A small network was trained on made-up records. Each row is its average activation on records with the value named, seen along a few directions.
Values that are neighbours, or in one group, have similar rows; names and order tell nothing.
In the rows, zero is written as 500.
Random noise pushes rows far along 16 fixed directions. That doesn't count. These rows show it; they differ only by the noise:
[522 513 426 481 511 714 424 516 558 594 170 383 632 603 417 496 308 477
 624 577 567 630 637 642 576 482 651 410 476]
[612 386 710 618 462 584 596 303 405 410 500 504 518 522 418 389 375 621
 476 401 575 427 391 394 587 244 646 538 506]
[655 520 478 577 484 518 441 509 294 207 544 630 535 563 408 384 428 622
 387 561 558 324 541 548 392 416 565 524 488]
[548 582 529 445 679 441 618 698 527 846 380 393 583 427 490 514 480 366
 464 361 555 474 233 519 491 482 586 462 353]
[516 490 523 509 500 516 470 426 559 449 566 436 480 604 659 595 487 403
 570 581 489 556 586 449 387 343 484 456 546]
[556 492 852 490 634 448 651 417 427 361 697 464 462 382 374 651 646 315
 417 337 468 381 335 512 620 514 467 585 411]
[420 508 622 334 371 427 301 324 481 541 525 538 396 541 585 318 660 593
 547 318 411 603 582 539 547 619 349 493 550]
[618 406 343 545 401 566 605 368 342 631 616 723 485 458 488 218 337 507
 344 452 411 485 448 522 506 478 447 679 593]
[451 513 688 569 563 442 406 514 580 374 315 430 537 527 461 658 584 608
 540 469 554 288 444 484 507 659 644 397 390]
[509 407 428 632 389 578 417 359 399 270 556 495 572 695 459 552 495 483
 395 584 452 392 714 544 422 631 430 442 581]
[492 508 457 438 494 425 495 574 632 484 521 622 458 349 537 622 579 302
 644 584 378 455 625 511 478 419 639 622 431]
[480 459 453 460 593 561 517 537 623 641 366 416 385 509 373 466 565 387
 188 473 499 751 477 615 301 612 386 436 606]
[311 637 568 560 585 514 536 565 492 294 444 290 537 580 525 680 531 582
 662 590 647 363 547 508 533 404 506 373 371]
[413 451 526 531 469 605 494 358 581 589 402 495 462 538 452 572 463 367
 617 635 445 356 498 633 525 431 434 523 482]
[589 533 551 476 599 515 635 456 445 484 465 590 458 460 582 419 379 508
 479 402 525 405 493 571 494 458 683 544 448]
[599 574 414 446 473 559 512 558 305 523 525 524 574 406 346 344 587 495
 415 353 559 743 530 480 566 510 602 622 446]
[369 517 470 578 483 559 602 428 514 448 324 374 515 515 511 591 649 543
 483 418 559 503 679 418 431 564 721 471 441]
[593 527 526 521 545 462 432 441 510 442 553 677 436 488 651 499 407 549
 619 519 538 435 438 517 532 533 670 560 444]


Gava, 10 values:
v1: [616 494 553 337 495 607 400 492 603 611 226 386 539 563 469 552 546 365
 528 476 415 630 671 658 417 542 568 412 568]
v10: [332 555 502 399 484 628 665 510 548 467 257 409 479 380 382 544 546 514
 601 583 437 399 656 670 552 373 470 530 490]
v8: [423 407 552 613 451 550 525 406 568 559 467 531 480 519 375 566 419 509
 554 626 470 261 361 516 610 488 417 548 500]
v4: [477 378 486 434 470 341 502 659 633 509 515 472 456 527 462 448 445 535
 479 410 519 506 530 556 509 332 576 301 539]
v7: [540 389 496 518 353 578 408 344 475 824 420 489 545 576 385 479 587 366
 637 425 516 551 496 469 590 445 613 500 452]
v6: [362 253 537 510 411 467 568 344 704 662 554 471 285 607 506 388 410 433
 444 471 499 633 577 537 512 281 463 329 653]
v2: [606 477 521 460 461 541 398 537 602 578 332 552 506 453 437 485 536 470
 555 629 525 527 477 431 372 323 603 511 510]
v3: [481 417 455 631 559 565 716 482 490 452 546 533 395 444 337 506 405 529
 384 553 636 491 356 551 520 372 568 536 510]
v9: [514 333 492 661 461 550 463 500 649 418 374 428 640 561 415 675 403 508
 455 607 441 427 575 402 509 627 559 417 568]
v5: [562 497 605 458 635 404 588 524 498 418 550 622 363 555 542 500 366 453
 524 459 571 229 521 687 473 394 696 384 412]
A value of Gava combines one of 2 hidden first parts with one of 5 second parts; all combinations occur once.
Q: Changing only the second part turns v10 into v5. v4 has the same second part as v10; what does that change turn v4 into?
A: v7
Q: Changing only the second part turns v1 into v2. v3 has the same second part as v1; what does that change turn v3 into?
A: v6

Gir, 10 values:
b9: [506 457 536 465 510 433 476 606 577 553 461 436 661 529 504 597 409 419
 580 420 411 403 545 548 658 580 557 425 433]
b3: [587 527 439 429 546 405 369 689 526 453 527 589 493 511 501 426 383 520
 446 561 463 503 465 598 445 485 415 451 534]
b7: [624 522 536 416 558 432 456 555 486 520 571 533 459 501 619 389 448 508
 456 471 507 623 487 446 389 354 495 486 546]
b4: [504 457 513 511 478 395 448 536 524 489 567 550 434 565 552 420 433 610
 466 500 522 469 433 513 476 501 454 424 561]
b8: [563 496 545 555 493 566 467 407 412 376 696 501 539 528 510 575 483 485
 532 554 512 573 455 470 583 553 367 541 540]
b6: [403 528 554 510 510 516 789 464 430 619 474 407 443 394 428 420 623 416
 459 422 553 394 434 429 414 123 533 577 414]
b2: [493 456 640 471 506 438 425 519 660 423 428 471 451 504 499 625 569 453
 555 537 451 445 567 516 458 475 583 416 506]
b5: [459 500 540 461 470 564 629 382 475 551 424 403 608 582 692 445 310 538
 611 432 413 374 626 447 564 427 485 457 538]
b1: [639 453 672 483 530 574 632 330 488 534 520 468 545 431 575 599 529 393
 546 383 487 579 444 366 549 431 655 584 507]
b10: [511 428 507 536 385 442 511 500 478 613 542 519 517 409 418 377 602 581
 458 355 503 611 439 262 542 391 578 580 501]
A value of Gir combines one of 2 hidden first parts with one of 5 second parts; all combinations occur once.
Q: Changing only the second part turns b8 into b6. b1 has the same second part as b8; what does that change turn b1 into?
A: b5
Q: Changing only the second part turns b9 into b2. b3 has the same second part as b9; what does that change turn b3 into?
A: b4
